A small network was shown many inputs. Here are its activations along a few directions, one row for each input.
Each table varies a few parts of the input and shows all the possible inputs, shuffled.
Descriptions start from the smaller parts, as in this example, which fits no table here: one of 6 places along a line, together with either a single point or (one of 2 separate values, together with one of 5 places around a ring) or one of 11 places along a line.
Shared parts are said once, and a part with two or three values counts as separate values.

Other details of the inputs shift rows strongly along two fixed directions, in all tables alike. That doesn't count.

A family of inputs:
r1: [ 15  -1  22  -2 -13  -7 -12  -6 -13  -6   3  10  -1  -8]
r2: [ -1   2 -10   6  10  -5  -7   4  16 -36  -1 -23  -6   4]
r3: [  1   5  -5  12  10  -4 -10   6  14 -45   2 -28  -7   3]
r4: [ 20  -6  17 -11 -10 -21 -11 -11  -9  -2   0   8  -5  -4]
r5: [ 19  -5  15 -12 -14 -21 -16  -7  -4 -14   1   3  -6  -6]
r6: [ 17  -7  21 -12 -14 -17 -13   0  -4  -5   3   8  -4  -6]
r7: [ 11  -5  21  -7 -15  -4  -9   1  -7   0   3  15   1  -6]
r8: [ -7   4 -12   5  10  -1   2   1   4 -16  -3 -17   0   6]
r9: [ 21  -3   7   0 -20 -10  -9  -6   2  16  11  10 -10 -17]
r10: [-17   4 -14   6  18  12  16  -3  -2  10  -4  -6   8   9]
r11: [-16   9 -11  11  10  19  12   0  -2   3  -9  -5   5   5]
r12: [ -7   1 -22   6   2  11   6   9  20  18   7  -3  -5  -1]
r13: [ 23  -4   7  -3 -23 -10 -11  -3   3  11  12  11 -10 -18]
r14: [-20  -2 -33   3   7  17  27   0   6  59   1   9   4   7]
r15: [ -7   8  -5  11   5  15   3   6   7 -19  -6 -10   1   2]
r16: [-35  -1 -19  -7  16  18  28   0  -6  51  -8  11  15  15]
r17: [ -3  -5  13 -18 -16   6   9   0 -18  43  -5  35   7  -3]
r18: [ 18  -5  17 -11 -11 -21 -15 -10  -6  -7   0   4  -6  -5]
r19: [ 25  -3  22   1  -7 -18 -15  -8 -11 -22   5   2  -6  -9]
r20: [ -3  -8  13 -22 -12  -2   8  -2 -15  44   0  31   9  -1]
r21: [-10   5  -9  11  11  12  10  -2  -5  -3  -3  -7   5   8]
r22: [ -5   2  -7   7  11   2   0   5   8 -19  -2 -14   2   4]
r23: [-29  -3 -22  -8  14  13  23   4  -4  42  -7   9  13  16]
r24: [-12   6 -11   8   7  12   6   2   0  -7  -3  -8   6   6]
r25: [ -2   4 -22  13   2   8   2   5  22   0   6 -14  -6  -4]
r26: [ 18  -3  22  -6 -10 -20 -14  -7  -8 -11   3   3  -6  -7]
r27: [  1  11  -1  19   6  11  -8   8  11 -50  -1 -22  -6  -4]
r28: [ 17   0  23  -3 -14  -2  -6  -6 -17   4  -1  18  -2  -9]
r29: [ -6   6  -7  11  11   6  -1   4  11 -28  -1 -20   2   2]
r30: [ -9   4  -7   8  12   8   0   7  11 -21   1 -16   1   3]
r31: [ -3 -10  16 -19 -15   2   3   5 -11  35   3  31   5  -1]
r32: [-11   3 -11   7  15   4   6  -1   0  -3  -4 -10   4   8]
r33: [ -7  -1 -13   0   9  -1   1   2  11 -13  -5 -14  -1   8]
r34: [ 13  -8  20 -11 -10 -12 -11   4  -4  -1   5  13  -3  -6]
r35: [-10   4 -14   8  17   1   9  -3   1  -7  -4 -16   1  11]
Each input here is: one of 5 places along a line, together with either a single point or one of 6 places along a line.
Q: The inputs of r5 and r18 match in every part but the place on the line of 5. If r23 is changed in the same way as r5 into r18, which row does it become?
A: r32
Q: List by row number the other rows that have the place on the line of 5 in common with r30.
A: r2, r3, r12, r27, r31, r34
Q: Which other rows does r35 become when the place on the line of 6 takes its other values? List them by row number.
A: r4, r10, r19, r21, r28
Q: A walk changes only the place on the line of 6. It starts at r15 and steps to r7. List the rest of the walk in order.
A: r29, r22, r6, r33

A family of inputs:
r36: [  1 -13  31 -35 -15 -19  -6  -8 -30  31  -6  32  10   5]
r37: [ 16  -9  25 -14 -24  -6  -8  -1 -17  25   5  34   2 -12]
r38: [ 19  -1  20  -6 -18  -7 -12  -3  -4  -3  -2  12  -4 -11]
r39: [ 6  1  7  8 -4  0 -8 -1  2 -8  9 -1 -2 -5]
r40: [ -5  -4  18  -7  11   2   7   3 -17  -1 -10   9  10  11]
r41: [ 29  -4  13   1 -13 -22 -23  -1   6 -27  13  -5 -16 -13]
r42: [-36   2 -21 -10  23   8  23  -9 -16  24 -17  -5  18  25]
r43: [ 14   6  11   8  -8  -3 -16  -1   8 -40  -1 -12  -8 -11]
r44: [ 11  -2  -6   1  -4 -12  -1  -5   3   8   7  -1  -7  -3]
r45: [-13  -3   7 -13   5  -8   3  -9 -18   4 -11   4  11  13]
r46: [ 21  -6  14  -4 -16 -17 -15   4   3  -9  11   3  -9 -13]
r47: [-22   3 -23   8  16  16  14   4  10  21   4  -6   8   7]
r48: [  9 -12  21 -19 -21 -11   1  -5 -14  53  10  36   2 -10]
r49: [  6  -5  14 -12 -14   0  -2  -3  -9  31  -3  27   0  -4]
r50: [  5  -3  29 -21  -8 -20 -13  -5 -16 -12  -6   9   5   2]
r51: [  1  11   4  20  25   0   0  -6 -10 -55  -8 -27   1   7]
r52: [  7   6 -18  17  11  -1 -10   0  21 -43   2 -29 -10   0]
r53: [-33   2 -23   0  15  24  24   7   8  38   0   4  11  12]
r54: [ 12 -13  16 -21 -23 -15   1  -2 -13  53   7  34  -2  -7]
r55: [-27   2 -30   2  13  13  20  10  14  30  -1  -4   6  12]
r56: [-16   4 -27  11  11  10  11   8  15   4  -1 -18   3   9]
r57: [-41  -1 -18 -14  20  11  23   1  -9  25 -18  -5  20  29]
r58: [  4  10  -4  22   6   6  -9   2  15 -44   6 -30  -5  -3]
r59: [ 19 -11  20 -17 -23 -17 -10   0  -9  30  11  26  -6 -10]
r60: [ 13  13 -12  24  13  -2  -8  -6  13 -49  -3 -34 -13  -6]
r61: [ 20  -3  38  -2   1 -14 -17  -2 -20 -36  -1   4  -2  -1]
r62: [ 17  -4  28 -18 -29  -6 -12   0 -13  13   3  28  -1 -11]
r63: [  0  10 -11  15   3  12  -4   4   6 -33  -4 -19   0   1]
r64: [  7   6  -7  17   7   0  -7  -2  10 -30  -3 -22 -12  -3]
r65: [  6 -11  23 -24 -22  -9  -1   0 -10  51  10  37   4 -11]
r66: [ -1   7 -11  20  11   2  -6   5  17 -38   9 -28  -2  -5]
r67: [ -5  -1  12 -10   6 -11  -7  -3  -9 -32  -8 -10   8   6]
r68: [ 24  -1  21  -5 -13 -13 -18   1   4 -17   1   4 -13 -14]
r69: [-30   1 -24   2  12  23  22  10   3  23  -5   4  12   8]
r70: [ 18   0  19  -5 -21  -5 -11  -3 -12  -3   5  13  -7 -10]
r71: [-26   2  -9   9  30  15  20   2 -13  -1 -14  -7  13  23]
r72: [-35  -8 -37 -12  16  19  31   8  12  54  -7   8   9  17]
r73: [ 25   4   0  10  -5 -14 -13 -11   8 -32   5 -15 -11 -10]
r74: [-10  -3 -18  -7   5   6  10   3  13  20  -3   2   2   6]
r75: [ 13  -5  17  -6 -19  -3  -7   1 -10   8   2  20   3 -10]
r76: [ 13 -10   9 -12 -14 -15 -10   2   5  12   8  13  -7  -6]
r77: [ 19   2  22  -2 -17  -8 -16  -2   1 -18   0   6  -7 -12]
r78: [ 22 -12  27 -20 -21 -14 -13   0  -6  14   1  24  -9 -15]
r79: [-21   7 -21  12  12  18  15  -1   6  10 -10  -9   2   9]
r80: [ 10   2  10   9  -6  -3  -7  -5   1 -12   9  -3  -5  -8]
r81: [ 15  10 -11  20   4  -9 -10  -4  10 -36   7 -29  -9  -7]
r82: [ 3  3  0  1 -4  3  5 -8 -6 17 -6 10  1 -3]
r83: [  1   3 -19  15   9  -1   0  -3  16 -23  -1 -20  -8   1]
r84: [-18   5 -21   8  14  17  19  -2   3  21   3  -5   6   6]
r85: [  9 -14   6 -18 -17 -12  -2   2  -1  36   5  21  -3  -3]
r86: [-23   7 -21   5   8  21  13   9   5   0  -5  -9   4   7]
r87: [  7   6  -8  14   9   2 -10   2  12 -31  -2 -21 -10  -3]
r88: [-21   8 -22   8   9  22  11   6   2   5  -4  -7   4  10]
r89: [ -1   2  -6   8   4   4  -1   2  10  -2   7 -11   3  -2]
r90: [ 11  -5  10  -8 -11  -9   0  -8 -11  35   9  22   3 -10]
r91: [-34  -2 -31  -6  16  23  30   8   7  53 -13   6   7  17]
r92: [ 17  -2  40  -6  -1 -14 -14   0 -17 -35  -2   6  -2  -2]
r93: [  1  -2 -15   1   3   3   0   1  14  -3  -2 -10  -2   3]
r94: [-14   7 -18  15  10  16  11   2   4  -5  -3 -10   5   4]
r95: [ 35  -3  18   6 -17 -26 -26  -6   6 -38  13 -11 -19 -15]
r96: [-16   5 -14   8   7  16  10   7   5   1  -3  -1   8   4]
r97: [  7 -15   6 -20 -14 -13  -1   5   1  32   7  21  -4  -5]
r98: [-18   9 -25   8  10  20  16  -2  -2  12  -6  -5   6   7]
r99: [-16   9 -24  14  12  18  16  -2   0   4  -4  -7   8   4]
r100: [  1   9  -5  20   8   5  -8   4  17 -47   8 -29  -5  -5]
r101: [-13   3   4   7  27   7   6   8  -5 -37  -9 -16   6  12]
Q: The inputs of r51 and r101 match in every part but one. If r60 is changed in the same way as r51 into r101, which row does it become?
A: r78
Q: The inputs of r82 and r43 match in every part but one. If r42 is changed in the same way as r82 into r43, which row does it become?
A: r67
Q: What is each input in this table made of?
A: one of 6 places along a line, together with either one of 2 separate values or one of 9 places around a ring
Q: Which other rows does r40 become when the choice among 2 separate values takes its other values? List them by row number.
A: r57
Q: List by row number the other rows that have the place on the line of 6 in common with r59.
A: r36, r37, r39, r41, r47, r49, r52, r61, r87, r88
Q: A walk changes only the place on the ring of 9. It starts at r93 and steps to r91. List the rest of the walk in order.
A: r38, r63, r75, r58, r89, r56, r85
Q: Which other rows does r45 become when the choice among 2 separate values takes its other values? List them by row number.
A: r71
Q: List by row number the other rows that have the place on the line of 6 in common with r74.
A: r50, r53, r55, r62, r65, r68, r76, r77, r92, r96

A family of inputs:
r102: [-24   4 -27   6  15  19  16  12  13   7  -6 -10   6   9]
r103: [-14  -2 -11  -7  -3  13  13   2  -2  29  -5  11   3   5]
r104: [-17   5 -20   7  16   7  10   4  10   2   2 -17   3   9]
r105: [-1  4  0  1 -2  5  3 -4  1  2 -4  0 -2 -1]
r106: [  9   3  -2  10   2  -8  -8  -4   5 -24   7 -18  -2  -3]
r107: [ 1 -1  5 -1 -4 -7 -5  2  5 -3  6 -2 -1 -3]
r108: [ -8   3   4   1  13  -5  -5  -2  -4 -35  -5 -18   6   9]
r109: [ 12   2  13   5  -5  -3  -8   0  -1 -15   7  -1  -5 -10]
r110: [  5   8  -4  18   4   5  -3  -5   1 -22   3 -13   1  -3]
r111: [ 10   2  10   7  -3  -3  -9   4   6 -20   4  -5  -5  -7]
r112: [  9 -12  17 -20 -18  -9  -7   2  -4  26   6  26   0  -6]
r113: [ -8   7 -12  10   4  13   0   6   5 -14  -2 -11   1  -1]
r114: [ 11   5  -2   7   2 -12 -13  -7   4 -32   2 -21  -8  -3]
r115: [-12  -6  -4 -10  -1  11  19  -1 -11  56   0  24  10   6]
r116: [-17  -4 -14 -12  -1   5  11   7   3  30  -2   7   7   5]
r117: [ -6   8  -8  15   9  11   1   1   1 -11   2 -12   1   0]
r118: [ 14   8   2  13   0  -3 -10  -7   1 -33   0 -16  -7  -5]
r119: [  2   8  -6  11  -3   6  -5  -1   3 -23  -3 -11  -3  -4]
r120: [ 23 -10  20 -15 -16 -19  -6  -6 -14  22   7  25  -4  -7]
r121: [-21  -8 -12 -16   1   8  15   5   2  46   1  16  10   7]
r122: [-15   4 -19   1   9   4   9  -3   9   8  -6 -10   4  10]
r123: [ 15   2   2   6   0 -10  -9  -5   2 -21   0 -10  -8  -2]
r124: [  9   7   6  12  -5   3 -13   1   5 -33   4 -10  -3  -9]
r125: [  0   4 -10  10   7   4   5  -5  -1  -5   1  -7   1   1]
r126: [-25   7  -8   4  20  16  12   2  -9  -8 -14  -7  14  17]
r127: [ 16  -2  13  -7  -9 -13 -11  -4  -2  -4   0   7  -8  -7]
r128: [ 13   4   4  12   5  -6 -10   3   8 -32   8 -16  -9  -5]
r129: [-26   8 -22  14  15  23  16   6   6  10  -2  -9   7  10]
r130: [-20   4 -25  12  20  16  18   3   7  11  -3 -12   6  10]
r131: [ 12 -10  34 -21  -9 -15 -10  -3 -21  -1  -4  19   2   0]
r132: [ 0 -3 -7  1  4 -5  3 -4  0  5  1 -1 -1  2]
r133: [ 16  -7  19 -13 -15 -16 -12  -6  -4   6   1  14  -7  -9]
r134: [-10   0  -1 -10  -7   9  10  -5  -9  39  -8  21   7   3]
r135: [  2  -6  16 -12 -14   2   2   2 -10  34   5  25   1  -5]
r136: [ 15   1   2   5  -6  -8 -12   2   8 -30   1 -10 -10  -4]
r137: [11 -2 15 -2 -6 -6 -7  0 -3  2  6  8 -4 -8]
r138: [ 18  -3  14  -6 -10 -12  -9  -7  -8   1   0   9  -6  -9]
r139: [-13  -4  -7  -4   5   7  12   7   1  31   1   9   3   7]
r140: [ 19  -9  19  -8 -13 -13  -5  -4  -8  14   6  16  -3  -7]
r141: [-11  -5 -12  -4   6   4  12  -1  -2  33   0   7   6   7]
r142: [ 15   9   3  14  -2  -3 -12  -9  -2 -32   0 -13  -5  -6]
r143: [  5   3  -7   8   6  -7  -6  -5   5 -21  -1 -17  -6   0]
r144: [ -7   1  -8   8   8   4   0   5  10  -9   3 -12  -1   4]
r145: [-21   5 -28  11  21  13  19   0   6   9  -5 -11   5  10]
r146: [-28  -2  -5  -8  20  12  21   5  -9  17 -14   5  13  18]
r147: [ -4   6  10   4  11   2  -3  -1 -10 -34  -9 -11   4   6]
r148: [  7   0  -2   4  -2  -4 -11   6  12 -27   2 -13  -4  -4]
r149: [ 11   2   3   8   0  -3 -11   5  12 -34   6 -13  -7  -4]
r150: [ 14   1   9   0  -9  -6  -5  -9 -12   2   4  10   0  -8]
r151: [-13   2 -22   4  12   1  12  -4   3  11  -1  -9   6  10]
r152: [ 20  -8  27 -18 -27  -9 -11   2 -11  17   5  27  -2 -13]
r153: [ 15  -9  17 -14 -19 -10  -8   5  -2  10   4  19  -4  -8]
r154: [ -6   0   7   1  13  -5  -5   0  -4 -34  -7 -14   4   9]
r155: [ 5 -5 10 -7 -9 -1 -4  4  1  6  3 13 -1 -7]
r156: [-4 -3 -1  1  4 -1  1  2  4  5  3 -1 -1  0]
r157: [  4  -7   4 -10 -11  -8  -5   0   1   8  -1  10  -4  -3]
r158: [-23   6 -26   7  18  16  17   2  11  10 -10 -11   4  10]
r159: [ 15  -7  18 -13 -20 -10  -8   0  -6   9   0  19  -6 -10]
r160: [-15   1 -10   0   4  16  12   6   5  15  -1   4   5   4]
r161: [ 15 -10  18 -22 -25 -16 -10  -3  -7  20   4  21  -3  -8]
Q: What is each input in this table made of?
A: one of 6 places along a line, together with either a single point or one of 9 places around a ring
Q: The inputs of r113 and r102 match in every part but the place on the line of 6. If r134 is changed in the same way as r113 into r102, which row does it become?
A: r158
Q: The inputs of r121 and r160 match in every part but the place on the line of 6. If r107 is changed in the same way as r121 into r160, which row does it become?
A: r135
Q: List by row number the other rows that have the place on the line of 6 in common with r136.
A: r120, r123, r127, r128, r131, r139, r140, r149, r153
Q: List by row number the other rows that have the place on the line of 6 in common with r157.
A: r112, r132, r133, r141, r143, r144, r148, r154, r156
